These are the activations of a small neural network, seen along a few directions. Each row is one input.
Each table varies a few parts of the input and shows all the possible inputs, shuffled.
A made-up example of a description, with smaller parts first: one of 3 separate values, together with either a single point or one of 9 places around a ring or (one of 6 places along a line, together with one of 8 places around a ring).
Shared parts are said once, and a part with two or three values counts as separate values.

Other details of the inputs shift rows strongly along three fixed directions, in all tables alike. That doesn't count.
To show where, the next rows are all for the same input, with only those details redrawn:
[-27,  -2,  18, -41,   1, -22, -23,  12,  -4, -10, -17, -14]
[ -9,  -3,  48, -69,   1, -21, -43,   9,  26, -20, -29,  -2]
[ 16, -18,  21,  24, -16,  11, -14, -21,  42,   9,  25,  28]
[-51,  10, -43,  21,  -7, -13,  43,  -2, -40,  26,  17, -47]
[-24,  15,  -3, -23, -13,  -5,  38, -15,   5,  14,  -1, -43]
[ 25, -20,  37,   8, -15,  10, -28, -21,  56,  -2,  16,  38]
[ -9, -18, -17,  66,  -9,   6,  -1,  -8,   2,  20,  38,  22]
[-24, -14,  23, -30,   9, -26, -46,  17,  -4, -16, -12,   9]

Table:
R1: [  5, -12, -12,  26, -11,   2,  -2, -34,  48, -17,   3,   4]
R2: [-24,  18, -12,   9,  37, -30, -34,  26, -65,   6,   5, -15]
R3: [-31,  22, -22, -16,  -3,  -9,  65, -50,   9,   8, -30, -50]
R4: [ 49, -61,  32,  15,  25,  60,  25,  13,  62, -32,   6,   4]
R5: [ 57,  32,  29,   5,  -1,  12,   5, -56,  69, -14,  -5,  -4]
R6: [ -8,   2,   3,  22,  18, -21, -65,  39, -52, -18,  10,   6]
R7: [ 15,  10,  -7,  20,   7,  29,  15, -48,   7,  -2,   9,  32]
R8: [-36, -13, -15,  -5,   5, -33, -21,  39, -25,  -5, -12,   2]
R9: [-32,   4, -35,  12,  14,   4, -36,  23, -59, -36,  -4,  17]
R10: [ 19,  -6, -30,  44,  -3,  18,  45, -19, -30,  31,  22,  41]
R11: [-19,  14, -22,  14,  31, -38, -28,  44, -61,   7,  -3,  -7]
R12: [ -7,  24,  24, -57, -26,   3,  49, -27,  39,  11, -10, -51]
R13: [  2, -33, -47,  78, -10, -14,   7,  11,  -8,  16,  23,  38]
R14: [  4,  47,  21, -72, -33,  45,  57, -21,  14,  18,  -4, -52]
R15: [ 45,  -3,   3,  60, -11,   6, -27,   9,  19,   1,  35,  32]
R16: [ 35, -80,  -7,  51,  12,  61,   3,  31,  26, -46,  25,  -5]
R17: [-20,  -3, -41,  -4, -10, -19,  77, -14, -24,  41, -21, -28]
R18: [ -8,  43, -47,  22, -10,  -1,  31, -17, -19, -16,  -1, -72]
R19: [ 10,  -8,  -1, -11,   3,  -3, -38,  41, -30, -22,  -5,  50]
R20: [-31,  10, -22,   1,  -6, -10,  58, -12, -18,  41, -15, -31]
R21: [  5,  13,  45, -79,  10,   4, -24,  18,   1,  -3, -33,  25]
R22: [ 36,  15,  26, -63,  -7, -26, -42,  32,  21, -39, -36, -11]
R23: [  1, -10,  11,  26,  -1,   6,  10, -34,  18,  37,  15,  21]
R24: [ 33,   3,  11,  15, -24,  41,   3,  -1,  21,  13,  26,  38]
R25: [ 38,  14,  32, -52,  11, -34, -31,  14,  11, -19, -36,   5]
R26: [-36,   8,  -4, -19,  32,   7, -27,  22, -58,  16,  -1,  19]
What do these inputs look like to the network?
> one of 2 separate values, together with either a single point or (one of 3 separate values, together with one of 4 places along a line)
List by row number the other rows that have the choice among 2 separate values in common with R23.
> R2, R3, R4, R5, R7, R10, R11, R17, R20, R21, R25, R26
Which other rows does R4 become when the choice among 2 separate values takes its other values? List them by row number.
> R16

Table:
R27: [ 44,   9,  53, -24, -10,  19, -27, -15,  61, -13,  -1,  22]
R28: [ 15, -13, -25,  56,   1,  10,  17,  -5, -10,  22,  30,  28]
R29: [ 11,  35,   2, -19, -16,  16,  42, -28,  19,  -1,   1, -44]
R30: [-10,  -9,   0,  -5,  26, -27, -58,  39, -34, -26, -19,  28]
R31: [-42,  10, -25, -13,   4,   6,  25,  15, -53,  17,  -4, -25]
R32: [ 25,  34,  29, -79,  -7,   0,  25, -20,  40, -21, -33, -39]
R33: [-39,  17, -10, -37,  11, -16,   5,  26, -51,   4, -12, -32]
R34: [-48,   3, -14, -29,  11, -33,   5,  15, -40,   5, -20, -29]
R35: [  0,   7,  -7,  21, -11,   3,  18, -25,  21,  13,   4, -12]
R36: [ 12, -13,   6,  23,  -7,  -9, -15, -13,  25,   9,  14,  21]
R37: [-16,  18,   8, -40,   1, -17, -16,  25, -21,  -7, -12, -21]
R38: [  4, -30,  -1,  54,  -6,  13,   2, -20,  16,  20,  26,  50]
R39: [-14, -36, -12,  38,  26, -10, -54,  36, -52,  -6,   0,  65]
R40: [  2, -24, -52,  67, -13,  50,  92,  -7,   3,   9,  39, -57]
R41: [ 24,  -5,  33, -15,  -2,  -4, -39, -24,  49, -21, -15,  17]
R42: [ 31,  -3,  16,   0,  -8,  -1, -20,   1,  25,  -4,   3,  27]
What do these inputs look like to the network?
> either a single point or (one of 3 separate values, together with one of 5 places along a line)
Which other rows does R33 become when the place on the line of 5 takes its other values? List them by row number.
> R27, R29, R31, R37
Which other rows does R32 become when the choice among 3 separate values takes its other values? List them by row number.
> R29, R41

Table:
R43: [-26,  -8, -47,  70,  25, -19, -40,  31, -84,  13,  21,  46]
R44: [ -8, -32,  24, -58,  23,  -6, -30,  43,  -6, -43, -41,   6]
R45: [  9,  13,  -3,   2, -19,  16,  55, -36,  24,  34,   9, -10]
R46: [-23, -11,   0,   2,  21, -16, -53,  38, -45, -14,  -3,  22]
R47: [-11,  14,   6, -33,  -5,  10,  23,   3,  -4,   3,  -3, -34]
R48: [-14,  35, -21, -18,  -6, -21,  28, -14, -14,   3, -14, -43]
R49: [-17,  26,   1, -47,  -7, -10,  28,  -4,   7,  -9, -20, -65]
R50: [ 48, -10,  22,  41, -19,  23,  -7, -39,  69,   2,  26,  27]
R51: [-30, -16, -33,  44,   3,  -1,  17,   5, -37,  25,  20,   6]
R52: [ -7,  -1,  -1, -41,   5,   8,  15,  33, -18, -26, -18, -38]
R53: [ 37,  -5,  13,  -6, -11,  25,  27, -16,  54, -22,  -3, -28]
R54: [ 14, -26,  52, -37,   4,   1, -47,   5,  41, -16, -13,  36]
R55: [ 42, -20,  42,  17,   6,  10, -69,   4,  35, -13,  12,  77]
R56: [-28,  21,  -7, -36,  13, -21, -14,  26, -49,  -4, -21, -15]
R57: [  0,   4, -52,  95, -11,   8,  35, -27, -11,  28,  42,  -6]
R58: [  4,  15,  -4,  -3, -16,   4,  42, -29,  13,  29,   4,  -2]
R59: [ 22,   9,   2,  20,  -3,  -7, -14, -19,  23,  -2,   7,  11]
R60: [ -9,  -5,   7, -11,  -2,  -3,   4,  -5,   0,  11,  -5,  10]
What do these inputs look like to the network?
> one of 3 separate values, together with either a single point or one of 5 places along a line
The inputs of R49 and R54 match in every part but the choice among 3 separate values. If R53 is changed in the same way as R49 into R54, which row does it become?
> R44
List by row number the other rows that have the choice among 3 separate values in common with R52.
> R43, R46, R47, R55, R56
Which other rows does R59 become when the choice among 3 separate values takes its other values? List them by row number.
> R45, R56
